These are the activations of a small neural network, seen along a few directions. Each row is one input.
Each table varies a few parts of the input and shows all the possible inputs, shuffled.
Descriptions start from the smaller parts, as in this example, which fits no table here: one of 5 places around a ring, together with either a single point or (one of 2 separate values, together with one of 4 places along a line) or one of 11 places along a line.
Shared parts are said once, and a part with two or three values counts as separate values.

Other details of the inputs vary at random and push rows far along two fixed directions, the same in every table; ignore that.

Rows:
x1: 317 -171 -460 184 -361 117 400 -3 497 213 196 -21 170 -216
x2: 132 -207 28 -182 -216 -215 34 98 4 -82 40 114 146 -91
x3: -773 263 -530 220 593 577 -131 -256 147 92 -135 -467 -355 -21
x4: 619 -340 -480 362 -435 177 285 -180 474 215 79 -26 185 -17
x5: 156 -194 -163 41 -466 34 50 217 126 171 194 33 52 -76
x6: 192 -177 518 -383 -92 -546 12 185 -242 -286 -29 340 57 33
x7: -16 249 317 24 179 -226 -203 23 -212 20 -132 88 10 280
x8: -439 427 228 -49 480 90 -299 -120 -374 -20 -306 24 -139 280
x9: -207 293 92 -96 253 -92 -17 128 -124 21 8 -27 -130 81
x10: 853 -41 495 -109 -354 -508 68 287 -109 -38 100 404 93 312
x11: -68 -317 -351 200 -199 247 199 -170 113 2 76 -140 -2 -177
x12: 135 39 457 -402 -141 -448 -163 337 -319 -169 74 232 -24 122
x13: -514 319 47 -1 657 38 -162 -211 -263 -44 -124 -185 23 -99
x14: 275 203 264 -226 -100 -352 -31 5 -138 -118 -207 293 152 81
x15: 295 -456 -392 252 -588 199 321 62 346 134 221 3 238 -225
x16: 353 -87 753 -503 -196 -647 -52 425 -350 -214 86 422 -41 176
x17: 311 -360 -556 414 -326 474 258 -235 694 310 260 -287 190 -345
x18: -642 221 -195 216 628 491 -303 -271 14 141 -52 -510 -199 -56
x19: 153 -246 -90 114 -445 95 139 214 86 137 224 11 42 -40
x20: -135 206 66 -135 394 -71 4 -45 -93 -247 -121 50 -80 -44
x21: -293 -76 -39 -140 97 52 17 -109 -141 -263 -87 -48 -68 -24
x22: -821 38 -305 203 427 480 -172 -220 -193 29 -140 -449 -319 3
x23: -7 204 376 -164 301 -135 -202 79 -141 -167 65 95 -207 77
x24: 160 188 97 -88 -193 -81 -39 54 24 145 -139 97 -8 147
x25: 500 -289 -491 351 -613 341 346 -167 591 323 47 57 253 -102
x26: -637 104 -492 251 664 563 -172 -474 188 -25 -141 -416 -201 -196
x27: -383 316 78 78 541 -44 -290 -288 -281 -110 -337 -75 66 145
x28: 244 346 859 -364 169 -625 -131 371 -479 -171 109 281 20 137
x29: 423 -467 -304 161 -638 59 299 160 387 197 153 106 265 -268
x30: -185 15 174 -229 -20 -41 -64 106 -230 -194 19 2 -187 124
Each input here is: one of 2 separate values, together with either one of 4 places along a line or one of 5 places around a ring or one of 6 places around a ring.
Q: The inputs of x22 and x11 match in every part but the choice among 2 separate values. If x9 is changed in the same way as x22 into x11, which row does it become?
A: x1
Q: A walk changes only the place on the line of 4. It starts at x10 and steps to x7. List the rest of the walk in order.
A: x8, x24
Q: Which other rows does x28 become when the choice among 2 separate values takes its other values? List them by row number.
A: x13

Rows:
x31: 408 -119 74 190 -107 145 57 -62 279 144 129 -72 9 -34
x32: -784 272 85 -211 593 32 -236 -165 -655 -440 -310 -61 -209 107
x33: 85 -101 206 -330 -213 -230 -26 137 -199 -259 -60 249 -56 8
x34: 4 7 -788 391 35 489 227 -276 714 267 22 -381 -14 -176
x35: -735 360 -146 98 243 343 -317 21 -229 250 -179 -296 -372 375
x36: 138 330 490 -207 -96 -254 -166 460 -285 108 220 86 -268 288
x37: 876 229 640 -260 -212 -706 183 343 -147 -56 140 565 293 -36
x38: 324 -478 -307 215 -412 103 214 87 339 211 364 -146 130 -239
x39: 87 -256 -57 6 -205 21 82 158 227 146 249 -101 121 -201
x40: 104 137 148 123 -7 -48 -123 -117 -149 51 -136 140 253 130
x41: -22 -36 246 -329 -235 -309 -3 129 -130 -125 -53 201 72 -13
x42: -112 -357 -344 103 -308 174 69 10 223 208 -10 -149 163 -115
x43: -425 442 -57 62 538 -19 -181 -244 -281 1 -440 1 74 74
x44: 71 -30 189 -173 8 -85 174 175 -149 -266 163 132 -83 -93
x45: 42 -278 -15 -17 -133 -164 -61 59 -222 -48 -9 21 94 -1
x46: -93 -43 -339 140 112 335 46 -374 272 153 -192 -162 -98 119
x47: 147 82 361 -15 100 -126 -204 -113 -234 -102 -228 104 -6 210
x48: -719 101 56 -19 565 37 -189 -193 -548 -289 -255 -138 -147 84
x49: 530 -107 -183 345 -385 215 154 -43 443 305 302 -21 318 -158
x50: 196 -386 -422 108 -448 280 238 100 561 94 255 -28 -102 -287
x51: 97 -150 -619 337 -8 490 124 -323 677 270 130 -301 -116 -75
x52: -521 473 -31 -93 709 -43 -238 -245 -244 -230 -490 -43 -80 213
x53: 758 -175 828 -318 -359 -768 227 483 -306 -368 373 576 118 2
x54: -454 82 -13 -146 224 87 -50 -4 44 -26 15 -179 -94 -183
Q: What is each input in this table made of?
A: one of 2 separate values, together with either a single point or one of 5 places around a ring or one of 6 places around a ring
Q: A walk changes only the place on the ring of 5. It starts at x43 and steps to x52. List the rest of the walk in order.
A: x46, x47, x40
Q: A walk changes only the place on the ring of 6. It starts at x41 and steps to x42. List the rest of the walk in order.
A: x45, x48, x32, x33
